Each row below holds a small network's activations on one input, seen along a few directions.
Each table varies a few parts of the input and shows all the possible inputs, shuffled.
Descriptions start from the smaller parts, as in this example, which fits no table here: one of 3 separate values, together with either a single point or one of 9 places around a ring or (one of 4 places along a line, together with one of 8 places around a ring).
Shared parts are said once, and a part with two or three values counts as separate values.

Other details of the inputs vary at random and push rows far along two fixed directions, the same in every table; ignore that.

Rows:
r1: 20; 9; 10; 0; -18; 5; 28; 20; -15; -55; -16
r2: 94; 77; -43; -77; 12; -12; 20; -16; 11; 7; 38
r3: 22; 25; 8; 19; -24; 10; 21; -4; -15; -59; 19
r4: 28; -2; 14; -4; -24; 21; 20; -4; -17; -56; -14
r5: 75; 73; -24; -101; -18; -29; 12; -39; 2; 19; 40
r6: 25; 3; 19; -3; -19; 18; 17; 3; -16; -57; -13
r7: 68; 69; -55; -92; -21; -13; 5; -38; -4; 5; 46
r8: 24; -6; -1; 6; -40; -2; -1; 8; -19; -56; 4
r9: -71; -42; 44; 70; 3; -9; -37; 5; 14; 33; -37
r10: -24; 5; -24; -29; 30; 8; 2; -30; 9; 57; 27
r11: -19; 10; -34; -47; 34; 23; -6; -41; 16; 83; -2
r12: 26; 8; 5; 2; -20; 16; 23; 11; -22; -54; -17
r13: 4; 2; -30; -25; 48; 4; -16; -27; 26; 73; 8
r14: -41; -43; 25; 63; 34; -1; -17; 36; 18; 14; -30
r15: -14; 10; -8; -42; 18; -24; -14; -30; 22; 74; 8
r16: 24; 13; 28; -1; -33; -25; 11; 25; -5; -41; -2
r17: -24; 26; -40; -26; 16; -3; -32; -47; 18; 77; 11
r18: -69; -57; 18; 54; 3; -2; -33; 20; 2; 11; -24
r19: 6; 9; -25; -30; 47; -7; -9; -21; 29; 62; 10
r20: -47; -59; 29; 72; 38; 10; -30; 28; 14; 17; -32
r21: -72; -60; 12; 68; 18; 26; -8; 17; -14; 12; -15
r22: -72; -67; 32; 52; 19; 24; -12; 6; 7; 14; -45
r23: 39; 14; 7; 14; 2; -15; 16; 36; -2; -47; -4
r24: -18; 12; -40; -38; 15; -8; -18; -22; 15; 70; 13
r25: 18; 6; -3; 7; -37; -3; -3; 22; -16; -48; 3
r26: 39; 26; 16; 29; 0; -10; 4; 14; 7; -49; -4
r27: -16; 14; -29; -47; 22; -17; -17; -32; 11; 96; 7
r28: -67; -50; 7; 54; 3; -1; -27; 28; -4; 14; -26
r29: 26; 12; 21; 0; -33; -27; 13; 26; -11; -42; -3
r30: 16; 5; 5; 11; -21; 17; 22; 15; -20; -49; 20
r31: 40; 11; 19; 12; 1; -15; 11; 28; 4; -53; 0
r32: 21; 23; 18; 14; -21; 12; 15; -8; -7; -57; -17
r33: -74; -61; 37; 54; 22; 21; -15; 13; 8; 14; -43
r34: -17; 2; -10; -42; 17; -21; -14; -33; 22; 77; 7
r35: 19; -1; 9; 7; -22; 8; 27; 6; -16; -56; 19
r36: 20; -6; 6; 11; -22; 17; 22; 0; -22; -56; 19
r37: 3; 13; -39; -24; 52; -2; -12; -15; 20; 75; 5
r38: 19; 10; 2; 7; -20; 4; 30; 20; -20; -54; 19
r39: -15; 12; -20; -45; 19; -14; -19; -31; 19; 95; 9
r40: 23; 8; -10; 7; -36; -7; 3; 22; -23; -50; 2
r41: 19; 10; 18; -2; -18; 8; 24; 19; -6; -51; -12
r42: -26; 0; -28; -26; 32; 19; -3; -38; 3; 63; 29
r43: -69; -73; 44; 58; 1; -1; -34; 12; 4; 30; -34
r44: 23; 0; 2; 1; -37; -12; 5; 13; -13; -54; 5
r45: 14; 8; 9; 9; -20; 7; 26; 20; -14; -50; 19
Each input here is: one of 5 separate values, together with either a single point or (one of 2 separate values, together with one of 4 places along a line).
Q: The inputs of r13 and r8 match in every part but the choice among 5 separate values. If r31 is changed in the same way as r13 into r8, which row does it become?
A: r18
Q: The inputs of r29 and r23 match in every part but the choice among 5 separate values. If r34 is changed in the same way as r29 into r23, which row does it become?
A: r19
Q: Which other rows does r5 become when the choice among 2 separate values takes its other values? List them by row number.
A: r15
Q: Which other rows does r38 become when the place on the line of 4 takes its other values? List them by row number.
A: r10, r35, r45

Rows:
r46: 18; 13; -10; -20; 8; -20; -6; 6; 9; 23; 6
r47: -1; 7; -10; -18; -3; 8; -2; -20; 0; 16; 2
r48: 19; -5; 29; 21; -46; 0; 17; 24; -25; -81; -3
r49: 0; 14; -22; -25; -2; 1; 0; -17; -5; 17; 17
r50: 8; 16; -9; -25; 3; -22; -10; -9; 15; 28; 1
r51: 9; 16; -22; -26; 2; 5; 1; -20; 0; 18; 6
r52: 27; 2; 40; 43; -27; -12; 6; 44; -8; -80; -20
r53: 12; 9; -4; -11; 12; -17; -12; -4; 14; 23; 6
r54: 3; 15; -24; -17; 2; 6; 0; -18; -1; 18; 16
r55: 14; 19; -23; -21; 11; 10; 12; -16; 1; 8; 20
r56: 13; 17; -14; -32; 6; 11; 10; -21; 1; 14; 9
r57: -90; -73; 29; 62; 24; 21; -20; 11; 5; 37; -30
r58: 19; 22; -4; -26; 15; -19; 0; -11; 14; 30; 4
r59: 39; 1; 25; 27; -32; 8; 26; 33; -22; -103; -8
r60: -90; -73; 21; 68; 26; 20; -22; 17; 2; 32; -26
Q: What is each input in this table made of?
A: either one of 5 separate values or (one of 2 separate values, together with one of 5 places around a ring)
Q: Which other rows does r54 become when the choice among 2 separate values takes its other values? List them by row number.
A: r55
